A small network was shown many inputs. Here are its activations along a few directions, one row for each input.
In each table, some parts of the input vary, and every possible input appears once, in random order.
Descriptions start from the smaller parts, as in this example, which fits no table here: one of 8 places around a ring, together with either a single point or one of 9 places along a line or (one of 3 separate values, together with one of 4 places along a line).
Shared parts are said once, and a part with two or three values counts as separate values.
(in the rows, 128 means zero)

Other details of the inputs shift rows strongly along three fixed directions, in all tables alike. That doesn't count.

Table:
R1: [128 116 108 102 144 127 142 116  97 123 183 127]
R2: [147 104 141 106 146  83 103  48  65 113 123 125]
R3: [105 136 114 125 136 130 154 132 132 110 175 131]
R4: [112 132 114 114 149 128 156 105 115 102 189 125]
R5: [141  99 122 130 143 153  91  95  95 188 103 129]
R6: [141 111 120 119 118 116  79 102 119 218  98 175]
R7: [152 174 159 132 105  46 126  80 139  57  94 124]
R8: [133 120 129 120 134 141 138 133 117  87 157 106]
R9: [149 170 148 130 112  47 139  60 114  71  85 134]
R10: [162  94 135 104 153  90  91  19  49 124 131 118]
R11: [159 115 118  90 134  69 113  23  61 133 142 161]
R12: [130 133 137 116 128 108 151 126 115  66 148 108]
R13: [110 113 125 132 128 152 128 174 148 132 125 108]
R14: [142 118 134 147 116 135  77 124 112 200  69 153]
R15: [ 90 152 118 147 117 146 149 168 172 131 152 146]
R16: [132 160 133 128 130 126 169 124 138  54 142 113]
R17: [153 162 159 127 111  42 119  79 112  63  97 138]
R18: [117 155 139 153  99  98  94 123 145 189  94 178]
R19: [148 126 132 130 130 105 170 100 117  79 167 131]
R20: [142  94 121 127 147 147 154 107 109 126 175 125]
R21: [134 144 137 157 105 114  92 133 149 171  53 148]
R22: [137 183 147 129 106  31 133  70 120  85 120 160]
R23: [128  92 129 151 129 163  53 155 141 227  75 138]
R24: [109 110 118 133 132 175 133 181 157 136 139  96]
R25: [133 101 113 117 144 182 142 125  92 131 163 105]
R26: [124 111 122 119 151 181 147 141 113 122 157 110]
R27: [123  97 113 150 132 166 146 166 148 152 149 133]
R28: [133 139 138 117 126 108 151 115 129  67 146  96]
R29: [139 168 157 129 116  43 131  87 141  61  90 124]
R30: [112 154 109 119 126 122 166 160 178  91 157 130]
R31: [152 107 134 118 134 120 100  67  69 168 107 131]
R32: [128 101 123 120 138 133  86  92  83 211 142 154]
R33: [134 151 146 159  87  99  88 162 168 152  58 140]
R34: [121 109 117 117 147 156 150 125 103 117 147 109]
R35: [121 145 112 111 122 124 163 153 154  98 168 132]
R36: [140 101 127 100 143 129 138  89  76  95 170  94]
R37: [126 141 106 103 135 110 164 102 139  84 167 138]
R38: [147  99 121 129 138 128 156 102  94 112 172 131]
R39: [124 129 127 137 118 145 131 171 145 104 134 114]
R40: [127 112 126 114 146 162 150 128  98 117 154 112]
R41: [126 203 154 139  98  38 151  82 149  69 123 165]
R42: [113 151 104 119 118 121 167 151 172  90 153 142]
R43: [121 153 127 140 120 155 160 166 163  96 129 109]
R44: [130 136 142 113 136 110 151 117 125  65 148 104]
R45: [121 114 110 110 141 147 135 142 119 148 174 129]
R46: [130 107 143 136 122 130  75 137 132 198  78 130]
R47: [129  99 110 102 153 145 117 108  98 170 171 130]
R48: [111 109 112 112 151 162 140 120 105 148 195 125]
R49: [133 177 136 133  99  64 121 130 183 128  89 162]
R50: [128 153 156 157 101 108  86 170 184 155  57 144]
R51: [119 114 118 129 134 186 142 161 134 151 136 105]
R52: [107 177 129 162  92  97 113 203 220 160  73 161]
R53: [125  98 116 113 149 175 146 132  85 131 160 111]
R54: [136 148 146 153 105 111  92 142 139 170  56 158]
R55: [109 107 101 119 149 168 128 162 141 169 165 126]
R56: [149 160 158 126 125  47 117  69 123  65  96 134]
R57: [124 105 123 114 153 174 145 128 102 131 154 108]
R58: [117 132 128 143 110 164 133 198 171 120 129 106]
R59: [131 117 104  94 141 135 151 100 117 119 178 136]
R60: [137 157 151 124 119  87 143 121 134  53 128 121]
R61: [111 139 117 148 123 171 146 187 166 118 120 120]
R62: [110 139 127 138 134 161 152 173 161 118 120 117]
R63: [142  82 126 120 153 147  80  77  62 196 107 141]
R64: [127 110 110 124 136 180 149 145 105 123 157 106]
R65: [113 132 125 138 128 184 149 194 153 126 135 119]
R66: [108 191 142 158 100  77 129 130 188 122  98 167]
R67: [114 131 124 140 137 170 138 171 155 132 120 122]
R68: [114 140 127 137 108 142 152 192 165  93 135 100]
R69: [122 136 139 169  93 126  69 186 188 195  42 143]
R70: [130 183 146 149 104  82 145 130 173  88  74 130]
R71: [123  92 120 112 141 158 133 142  97 126 161 100]
R72: [146 116 150 117 131  93  96  84  91 134 108 131]
R73: [127 114 132 110 137 134 144 130 110  94 157  99]
R74: [119 101 123 123 144 157 123 147 119 120 146 112]
R75: [128 116 133 141 130 139  89 127 128 201  70 140]
R76: [123 112 129 139 127 167 104 170 150 155 119 116]
R77: [114 131 124 143 121 151 133 183 165 103 128 113]
R78: [108 142 123 142 114 165 158 202 163 121 121 115]
R79: [129 105 101  96 141 139 141 118 100 134 181 131]
R80: [127  99 125 120 143 134  82  61  77 217 142 162]
R81: [126 110 123 112 150 163 151 120 101 121 153 104]
R82: [116 144 121 142 131 163 151 167 162 104 126 117]
R83: [120 121 120 158 125 157 158 180 181 131 141 132]
R84: [145  88 131 116 138 110  83  69  73 164 112 121]
R85: [126 132 136 115 142 112 149 116 125  67 146 105]
R86: [131 170 149 144 110  75 133 117 148  96  72 143]
R87: [145  89 132 118 142 142  86  83  65 203 103 135]
R88: [125 123 116 124 129 160 159 145 114 110 149 105]
R89: [139 124 137 149 116 143  83 137 128 196  71 150]
R90: [126 115 113 129 120 119  84 135 144 210  96 164]
Description of these inputs: one of 5 places around a ring, together with either a single point or one of 5 places along a line or (one of 2 separate values, together with one of 6 places around a ring).
- Changing only the place on the ring of 5 turns R32 into R4. The same change can be made to R73. Which row results? => R29
- Changing only the place on the ring of 5 turns R55 into R47. The same change can be made to R67. Which row results? => R26
- Changing only the place on the ring of 5 turns R78 into R87. The same change can be made to R18. Which row results? => R41
- Change only the place on the ring of 5 in R50. List by row number the other rows that result. => R17, R56, R60, R74
- Change only the choice among 2 separate values in R44. List by row number the other rows that result. => R57
- Change only the place on the line of 5 in R1. List by row number the other rows that result. => R11, R18, R22, R79
- A walk changes only the place on the ring of 6. It starts at R67 and steps to R62. List the rest of the walk in order. => R75, R70, R5, R82

Table:
R91: [110 116 105  96 154 162 152 129 109 133 181 112]
R92: [133 137 130 119 143 129 117  96 108 100 120 120]
R93: [120 131 127 120 126 154 156 156 110  85 157 108]
R94: [107 146 107 143 106 167 168 234 208 138 133 129]
R95: [140 154 129 120 120 108 187 140 142  41 138 102]
R96: [110  93 108 116 147 172 106 123 111 210 144 126]
R97: [115 113 129 131 134 165 109 143 131 174 107 108]
R98: [154 142 145 155 106  65  83  91 153 179  53 184]
R99: [104 161 124 139 108 144 171 200 175 107 154 126]
R100: [115 119 108 118 145 164 111 125 123 162 147 138]
R101: [122 124 121 141 122 152 105 145 128 172 133 153]
R102: [119 136 111  92 146 130 150  99 102  95 171 126]
R103: [101 167 114 155  95 151 187 238 236 103 134 123]
R104: [ 96 140 120 144 132 168 134 184 186 153 130 136]
R105: [134  46 109 109 144 164  71 154 115 205 147 116]
R106: [146 164 160 162  96  80  77 116 138 144  48 161]
R107: [153 116 116 105 150 131 166  85  87  44 174 105]
R108: [112 111 118 119 141 181 120 166 125 168 121 104]
R109: [108  85 116  98 151 153 101 151 127 138 171  96]
R110: [160 159 154 150  84  57  74 114 147 163   9 169]
R111: [133 159 158 154 109  83 133 117 135  92  95 130]
R112: [167  96 128  95 152  99 150  25  45  78 161 101]
R113: [124 114 135 139 119 161 107 169 122 183 104 122]
R114: [142 158 159 139 107  71 134  90 116  88 104 122]
R115: [116 105 120 131 128 158 121 140 115 185 154 131]
R116: [148  88 123 123 148 141 132  94  89 129 135 113]
R117: [143 157 116 115 127  97 182 101 135  33 170 133]
R118: [149 105 131 132 141 138 131 108 117 117 126 120]
R119: [119 127 145 136 105  96  90 172 164 130 121 126]
R120: [134  88 118 109 141 150  90  92  60 197 149 149]
R121: [122 157 135 130 131  78 131  87 135 115 113 145]
R122: [119 155 133 135 125  98 174 117 130  67 167 129]
R123: [105 129 121 141 133 169 162 174 152 113 180 126]
R124: [151 153 135 129 122  49 154  65 125  76 121 149]
R125: [132 163 164 163 110  86  78 120 170 159  29 153]
R126: [150  72 101  94 151 149 104  75  58 183 155 144]
R127: [121 131 129 120 128 141 106 137 121 146  96 125]
R128: [134 123 142 126 144 104 111  71  94 128 103 121]
R129: [124 155 149 148 122 125 162 147 148  58 140 113]
- Changing only one part turns R106 into R92. The same change can be made to R123. Which row results? => R104
- What is each input in this table made of? => one of 3 separate values, together with either a single point or (one of 2 separate values, together with one of 6 places around a ring)
- Change only the choice among 2 separate values in R110. List by row number the other rows that result. => R126
- Change only the choice among 3 separate values in R110. List by row number the other rows that result. => R93, R127
- A walk changes only the place on the ring of 6. It starts at R102 and steps to R100. List the rest of the walk in order. => R104, R121, R96, R91

Table:
R130: [114 152 123 159 104 132 110 172 210 194  73 166]
R131: [152 112 134 112 142 125 155  82  80  59 183 100]
R132: [116 151 111 159 102 125 104 151 185 176  79 170]
R133: [134 190 166 151  98  71 118 111 155  85  85 135]
R134: [112  74 121 112 174 193 117 119  74 153 171 110]
R135: [140 103 133 117 153 115 164  84  81  58 175 101]
R136: [149 168 147 144 108  69 141 115 155  84  66 151]
R137: [136 127 143 103 142  81  90  71  89 128  98 136]
R138: [143 140 156 127 117  62 116  66  96 135 123 160]
R139: [131  89 104 129 144 183 150 145 108 146 148 108]
R140: [142  59 108  96 155 186 111 127  81 152 170 106]
R141: [115 124 116 136 110 165 151 212 176 113 143  94]
R142: [123 115 120 114 156 146 138  94  87 130 135 117]
R143: [153  92 130 125 118 135  68 123 110 198  94 131]
R144: [115 156 141 146  97 116  89 169 172 171  69 126]
R145: [110  93 100 102 129 170 131 156  92 162 181 130]
R146: [132 143 129 111 129 102 177 146 146  23 154 104]
R147: [ 99 143 123 123 124 177 140 211 179 108 138 108]
R148: [138 133 131 135 124  67  96  46 108 120 121 162]
R149: [112  93 125 119 155 200 119 143 102 146 166 112]
R150: [140 132 120 113 121  59  91  52 111 121 117 155]
R151: [159  83 125 129 134 158  76 103  91 215  85 152]
R152: [104 153 147 175 104 134  95 187 183 181  61 137]
R153: [141 103 121  96 149 108 158  92  87  59 169  96]
R154: [126 183 151 149  83  56 132 123 141 101 102 170]
R155: [117  79 118 117 159 194 117 112  70 163 181  94]
R156: [133  75 122 125 148 194 124 147 103 143 166 112]
R157: [101 149 150 172 109 134  94 188 184 179  59 141]
R158: [145 140 106 110 157 116 166  92  96  83 186 132]
R159: [116 182 129 131 117 124 186 139 153  52 141 103]
R160: [116  85 118 120 155 175 138 133 123 171 185 121]
R161: [100 135 120 126 111 155 148 211 176 149 150 129]
R162: [115 112 100 116 128 175 152 148  95 157 170 142]
R163: [133 152 124 128 129 113 201 131 142  28 146 108]
R164: [ 93 133 117 147 126 168 156 194 200 123 161 126]
R165: [123  67 105  90 164 169 125 112  97 182 190 114]
R166: [115 157 118 108 127  95 177 127 171  43 175 117]
R167: [125 136 118 111 151 133 168  89  90  80 158 104]
R168: [136 184 150 136 109  88 125 110 152 100  70 152]
R169: [125 173 128 141 131  99 171 151 159  51 174 130]
R170: [ 93 140 116 130 126 167 148 207 174 116 137  95]
R171: [145  69 139 139 142 144  65 109  89 212  93 146]
R172: [149 138 138 115 123  78 125  60  88 152 117 162]
R173: [139 109 116 129 135 121  61 136 120 222 107 158]
R174: [119 154 132 156 104 128 119 176 207 202  74 161]
R175: [151  96 130 123 127  98  85  92  94 168  93 128]
R176: [126 137 114 143 113 187 165 202 175 111 137 110]
R177: [108 151 119 139 119 192 147 193 168 134 129 113]
R178: [149 106 145 146 117 111  91  99 102 165  99 131]
R179: [136 161 126 136 110 119 191 143 154  46 141 106]
R180: [134 128 141 109 139  78  95  68  89 130  98 128]
R181: [149 148 148 108 120  74  90  66  98 119 101 127]
R182: [140 149 144 120 137  84 116  65  99 118  83 149]
R183: [144 155 156 159 104  62 128 110 144  94  82 133]
- Changing only one part turns R134 into R137. The same change can be made to R156. Which row results? => R140
- Changing only one part turns R135 into R153. The same change can be made to R138. Which row results? => R161
- What is each input in this table made of? => one of 3 separate values, together with either a single point or one of 5 places along a line or (one of 2 separate values, together with one of 6 places around a ring)
- A walk changes only the place on the ring of 6. It starts at R168 and steps to R182. List the rest of the walk in order. => R142, R167, R159, R177
- A walk changes only the place on the ring of 6. It starts at R137 and steps to R180. List the rest of the walk in order. => R170, R144, R181, R147
- Change only the choice among 3 separate values in R175. List by row number the other rows that result. => R139, R183
